A small network was shown many inputs. Here are its activations along a few directions, one row for each input.
Each table varies a few parts of the input and shows all the possible inputs, shuffled.
Descriptions start from the smaller parts, as in this example, which fits no table here: one of 5 places around a ring, together with either a single point or one of 11 places along a line or (one of 3 separate values, together with one of 6 places along a line).
Shared parts are said once, and a part with two or three values counts as separate values.

Other details of the inputs shift rows strongly along two fixed directions, in all tables alike. That doesn't count.

Table:
r1: [  1 -11  -5  -3  -2  -2  -4  -5   3   2  -2   2  -1   6]
r2: [-1  9 -2  1  6  2  4  2  1 -4 -2  1  0  2]
r3: [ -3 -33   0  -8  -3  -3 -10  -9   8   6   5   1  -4  10]
r4: [  1 -13  -3  -5  -1  -3  -5  -4   3   1   0   2  -1   6]
r5: [ -3 -10   3   3  -5   0  -4  -4   3   6   4   1  -2  -3]
r6: [ 0  8 -4  2  4  2  3  0  2 -3 -3  1  0  2]
r7: [  3 -12  -3  -5  -3  -3  -4  -5   0   1  -2   2   0   6]
r8: [-1  8  3  5  0  3  2  1 -1  1  2  0 -1 -7]
r9: [ -1 -32  -3  -9  -8  -5  -7  -6   6   8   4   1  -2  12]
r10: [ -1 -13  -4  -1  -1  -1  -2  -5   6   3   0   2  -3   8]
r11: [ 1  7  3  4  0  2  2  3 -4  1  2 -4 -1 -6]
r12: [ 2 11  0 -3  4 -1  3  5 -5 -6 -5  1  3  0]
r13: [ 1  8  3  3 -2  2  3  4 -5  1  2 -4  0 -5]
r14: [  0 -35  -4  -7  -6  -4 -12 -14   8   8   2   3  -5  10]
r15: [-1  7 -2  2  7  2  2 -1  3 -4 -2  1  0  0]
r16: [-2  9  2  6 -2  2  3  1  0  1  0  1  0 -6]
r17: [-2  9  3  5 -2  1  2  3 -2  1  1  0  1 -6]
r18: [ 0  8 -1 -1  4  0  4  5 -1 -4 -2  0  2  3]
r19: [ -1  -1  -2  15   5  11  -3 -15   9   4  -1   1 -12  -8]
r20: [-1  7  4  3  1  1  1  3 -2  0  3 -1  0 -7]
r21: [ 1  8  1  6 -3  2  3  1 -2  2  1  0  0 -5]
r22: [ 1  8 -4  2  3  2  3  0  1 -2 -4  1  1  2]
r23: [-3  9  4  5  0  2  2  2 -1  0  1  0  0 -7]
r24: [ 0  6 -3  1  7  2  0 -1  2 -5 -3  2 -1  0]
r25: [ 0  8 -3  1  4  1  4  4  0 -3 -2  0  1  3]
r26: [ 1  9 -2  1  5  1  3  2  0 -4 -2  0  2  1]
r27: [ 0  8  2  4 -2  1  2  3 -2  1  2 -1  1 -6]
r28: [  0 -20  -6   5   5   5 -10 -22  13   3  -4   7 -12   2]
r29: [ 0  8  4  5  1  4  2  2 -3  0  1 -4 -1 -6]
r30: [ 0  8  3  4 -1  2  2  3 -2  1  2 -1  0 -7]
r31: [ 0  7 -3  1  6  2  3  0  2 -4 -2  1  1  1]
r32: [ -4 -31   6  -4  -9  -3 -10  -7   6   9   8   0  -3   1]
r33: [  0 -13  -3  -3   1  -1  -6  -7   6   1  -1   3  -3   4]
r34: [ 3 13 -1 -3  4 -2  3  6 -6 -7 -5  0  4  1]
r35: [ 3  8 -3 -2  2 -1  1  1 -2 -5 -5  1  2  1]
r36: [ 1  9 -4  2  3  1  4  1  1 -2 -4  1  2  2]
r37: [ 0  9  1  6 -2  2  3  1 -2  2  0  0  0 -6]
r38: [ 2  9  0 -2  5  0  1  2 -3 -6 -4  1  2  0]
r39: [  1 -14  18 -51 -19 -31   3  46 -34  -7  14 -15  33  15]
r40: [ 2  7  2  4 -2  2  3  3 -5  2  1 -3  0 -4]
r41: [-1  8  0  8 -2  3  2 -1  1  3 -1  1 -1 -5]
r42: [ 1  7  2  4 -2  2  3  2 -4  1  1 -3 -1 -5]
Each input here is: one of 6 places along a line, together with either one of 3 separate values or one of 4 places along a line.
The inputs of r40 and r19 match in every part but the place on the line of 6. If r36 is changed in the same way as r40 into r19, which row does it become?
Answer: r15
The inputs of r8 and r27 match in every part but the place on the line of 6. If r29 is changed in the same way as r8 into r27, which row does it become?
Answer: r13
Change only the choice among 3 separate values in r30. List by row number the other rows that result.
Answer: r5, r11
Change only the place on the line of 6 in r9. List by row number the other rows that result.
Answer: r2, r3, r10, r18, r25

Table:
r43: [ -1 -10  14 -10 -14 -10  -3   9 -11   2  13  -3   8  -3]
r44: [  5 -41   5 -18 -10 -10 -18  -9  -3   8   5  -2  -5   6]
r45: [ -5  17  10 -18   0 -14  16  37 -20 -10   6  -7  19   9]
r46: [ -1   9  23 -29 -12 -17  11  42 -33  -5  12 -16  28  -8]
r47: [  2  25   6   4   9   2   4   6  -9 -14 -12  -3   0  -6]
r48: [  1  23  -2  10   6   4   7   3  -7  -7 -13  -2  -5   2]
r49: [ -2 -24   2 -25 -18 -18  -3  13  -5   4   7  -2  19  15]
r50: [-11  14   9  -2  -1   3  -4   8   0  -6   5 -11   1  -5]
r51: [-2 24 -5  9  7  1  9  9  4 -4 -1  7  1  0]
r52: [  6   8  -8   5  11  10  -2 -13   4  -4  -4   0  -2  -4]
r53: [-2  8  1 -4 10  3  2 -2 -2 -8 -6 -4  4  0]
r54: [-3 20 -3 13 14  5  3 -2 11 -6 -2 10 -4 -9]
r55: [  1  24  -6  15   0   1   5  -1   2  -3 -12   8  -4  -3]
r56: [  7 -26 -10  -5  -3   2  -7 -13   9   8   1  -2  -2  11]
r57: [  1 -25  -3  -8  -4   1  -4  -8   4   4  -1  -4   2  15]
r58: [ -6 -15  -8  11   9  12  -6 -31  20   2  -7  10 -12  -1]
r59: [-2 10 -7  5  4  4 -3 -9  9 -3 -4  7  3 -5]
r60: [ -2  23   5   8   7   4   8   9 -11  -1   1  -6   8 -17]
r61: [-9 26 -2 15  1 11  3  1  9 -2 -1 -9 -7 -3]
r62: [  1 -12   4 -14  -1  -8  -6   9  -4  -3  13   2   5   2]
r63: [ -2  12  -9  28   8  16   6 -15   9  11  -3   2 -11 -12]
r64: [  0  24   8  -3  16   0  10  16  -8 -13  -1  -5   5  -2]
r65: [  8 -50 -10   1 -10   0 -19 -28  14  16  -1   3 -19  12]
r66: [-7 -8  3  0  9  0  0  0  6 -4  1  4 -1  1]
r67: [ 6 10 -6  4 -4  0  0 -1 -3  3 -7  5 -5 -1]
r68: [ -3   4  -5  10   0   3   3  -6   2  -1 -11   5  -7   2]
r69: [  5   7 -13   4  -1   4   1  -7   5   4  -3   2   3   3]
r70: [ -4 -17  21 -40 -17 -26  -1  35 -30  -8   7  -9  24   9]
r71: [-1 10  1  4  0 -3 -3 -2  0 -4 -7  8 -2 -7]
r72: [  0  -4  -8  25   1  16   1 -22  13  14  -3   3 -16 -10]
r73: [  2 -45  -2 -17 -10  -6 -18 -18   9  13   9   3   2   7]
r74: [ 0  6 -2  4  9  2  7  3  2 -5 -1 -2 -5  7]
r75: [ 5  4 -3  5 15  6 -1 -7  5 -4  3  1 -9 -4]
r76: [ 6  9 -3 -6  5 -3  7 13 -5 -4  3 -4  1  4]
r77: [ 2 31  3 13 -5  2 13 11 -9 -3  2 -3  4 -7]
r78: [ -5 -20  -7   0  -4   1  -1 -11  11   4  -4   2   0  10]
r79: [  5   4  -5  10   4   6  -8 -17   6   1  -7  10 -14  -8]
r80: [  1 -32  14 -10 -15  -5  -8  -1  -1  10  11  -2   1  -4]
r81: [ 2  7  0 17 -5  8  5 -4  3  8  0  1 -6 -7]
r82: [  2 -29  -3 -13  -8  -8  -6   1   4  11  12   3  -2  11]
What is each input in this table made of?
Answer: one of 2 separate values, together with either a single point or one of 4 places along a line or (one of 3 separate values, together with one of 5 places around a ring)
The inputs of r62 and r82 match in every part but the choice among 2 separate values. If r66 is changed in the same way as r62 into r82, which row does it become?
Answer: r45
Change only the choice among 3 separate values in r64. List by row number the other rows that result.
Answer: r47, r53
Change only the place on the ring of 5 in r67. List by row number the other rows that result.
Answer: r48, r55, r65, r68

Table:
r83: [  2  14   4  11  11   5   1  -5   0  -6  -8   7 -10 -12]
r84: [ 0  0  6  0  3  0 -6 -6  0 -8 -5  1 -5 -5]
r85: [  5  17 -18  14   7   9   6 -11  10   1  -9   6  -5   2]
r86: [ -9  19  22 -31 -15 -23  13  51 -28 -10   9 -16  31   7]
r87: [  3  -5  -7   2   5   7  -1 -13   5   1  -8  -3  -4   7]
r88: [  6   2   7   3  -8   7  -1  -4  -8  11   6 -11  -1 -15]
r89: [  1 -26  -2 -15 -13 -11  -3   1  -1   4  -1  -6  10  15]
r90: [ 5 -1 -2 -5  7  0 -7 -6  1 -4  1  3  1 -5]
r91: [  0 -16   1  -6   2   2 -10 -14   5  -2  -3   2  -1  -1]
r92: [  8 -30  -3 -17  -5  -6  -7  -4  -1   6   5  -6   2  13]
r93: [-8 -4  3 11 -2 -1  4  0  5  4  5  4 -5  0]
r94: [-2 18  0 14  2  2  3 -1  0 -4 -7 12 -5 -8]
r95: [ -1  21  -5   9  -1   3   7   3  -2  -3 -12   0  -2   4]
r96: [ -5 -48   3 -21 -17 -14 -18  -9   4   8   5   3   7  10]
r97: [  6 -21  -1  -2   4  -2 -12 -11   5   2   5   7  -8  -4]
r98: [ 3 24 -7  4  5  1  3  0  0 -8 -3  8  7 -7]
r99: [  4  15  17 -37 -14 -25   8  48 -31  -9  10  -3  32   1]
r100: [  0 -34   4  -8   0  -2  -8  -3   7   8  16  -1  -5   5]
r101: [ -6 -43   6 -11 -17 -12 -17 -13   5   7   3   6  -2   8]
r102: [-2 23 -6 13  8  7 11  4  8 -1  4  6 -3 -7]
r103: [-9 -3  6  3  4  5 -2 -2  4 -2  1 -5 -6 -1]
r104: [-5 16  4 14 11  8  7  5  0 -6  0 -2 -8 -8]
r105: [-1 -4 -3  3 11  7 -2 -8 10  1  7 -3 -3 -1]
r106: [ 9 18 -8 10 12  6  5  1 -3 -2 -4  0 -7  0]
r107: [ 3 -3  1  4  2  2  1  1 -5  0 -4 -2 -9  5]
r108: [ 2  0 -1  2  1  3 -1 -3  0 -4 -8 -6 -9  5]
r109: [-10  -2  -5   7   1   6  -1  -9  13   3  -2   0   0   1]
r110: [ 7  2 -8  2 -2 -4  5  4 -1  4  0  4  0  7]
r111: [  4  27  -2  21  -8  11   7  -5  -3  10  -2  -4   1 -18]
r112: [  2  -4  -6  12  -4   1   2  -5   4   6  -7   4 -11   5]
r113: [-6 -1  3 -1  8  7  1 -4  5 -2  0 -5  2  0]
r114: [-3 28 -1 -3  3 -2 12 19 -6 -6  5 -2 16 -2]
What is each input in this table made of?
Answer: one of 2 separate values, together with either a single point or (one of 3 separate values, together with one of 5 places around a ring)
Change only the choice among 2 separate values in r97. List by row number the other rows that result.
Answer: r99

Table:
r115: [ 13   2   1 -25  -2 -12  -6   8 -20 -13  -8  -2  15   2]
r116: [  5 -32 -18   6   3   5 -22 -42  23   5 -14  20 -17   2]
r117: [ 13   7 -17  14  13  12  -9 -32   7  -6 -22   6 -20  -3]
r118: [  2 -15   7  16 -16   2  -5 -13  -3  14   0   2 -13 -11]
r119: [-13  20   9  -4  10   0   9  18   1 -10   6  -1  10   0]
r120: [ -4 -30   9 -13   6   1  -7  -1   2   0  13 -10  -4   6]
r121: [ -3  10   0   1  14   0   4   5   1 -10  -6   1  -3   9]
r122: [ -4 -25   1 -22   3 -12 -10   5   2  -4   6   6   6   9]
r123: [  5   0 -10  14  23  15  -6 -24  17  -5  -9   5 -22   1]
r124: [ -9  17   9   3   3   1   2   9   0  -2   8   0   6 -15]
r125: [ 11 -59 -14 -34 -37 -27  -7   1  -4  18   0  -3  15  40]
r126: [ -1  38   8  13  13  13   9   9  -7  -8   0 -10  -2 -19]
r127: [ -7 -57  -2 -16 -36 -15  -3   7   3  29  23 -11   9  26]
r128: [ -6  10 -14  11   1   7  20   7  12  10   3  -3   3  18]
r129: [  3   7 -27  14   3   6  14  -6  19   7  -8   6  -7  25]
r130: [-11 -20   8  14  -1   8  -6 -12  13   9   5  -2 -12  -6]
r131: [  6  19  -3  -8   2  -7   2   5 -15 -13 -18   1   5   3]
r132: [  9  25  -7  12 -29  -6  19  18 -15  17   3  -5   9   3]
r133: [ 10  -7   8   0 -14  -1  -4  -1 -15   8   4  -7  -6 -13]
r134: [-13  -1  18 -13 -11 -10   1  23  -9  -1  13  -7  14  -6]
r135: [-11  16  13  -5  13   1  12  22  -7 -11   4  -8   9   2]
r136: [ 11  43   8  10  -1   4  10  12 -23  -5  -3  -6   7 -26]
r137: [  6  16   3 -15  15  -4   3  15 -11 -17  -2  -2  11  -1]
r138: [ -4 -12   5  -4  14   6  -4  -6   8  -4   8  -3  -2  -4]
r139: [  4  11   4  14  -8   2  -2  -6  -2   7   1   8  -5 -19]
r140: [  5  21  -5  -6   1  -5   0   3  -7 -14 -18   9   9   2]
r141: [ -5   0 -13  21  19  14  -6 -27  29  -5 -10  16 -20   5]
r142: [  1   3  -6  42  -5  18  -7 -36  21  14  -8  15 -26 -19]
r143: [-10  25  14 -20  10 -10  12  34 -14 -15  11  -5  23  -3]
r144: [ -3 -32  15 -20  -8  -9 -12   4  -5   7  18 -10   7  -5]
What is each input in this table made of?
Answer: one of 5 places along a line, together with either a single point or one of 5 places around a ring
The inputs of r139 and r143 match in every part but the place on the line of 5. If r142 is changed in the same way as r139 into r143, which row does it become?
Answer: r119
Change only the place on the line of 5 in r117. List by row number the other rows that result.
Answer: r120, r123, r126, r133
Which other rows agree with r144 in the place on the line of 5? List them by row number.
Answer: r124, r126, r127, r130, r134
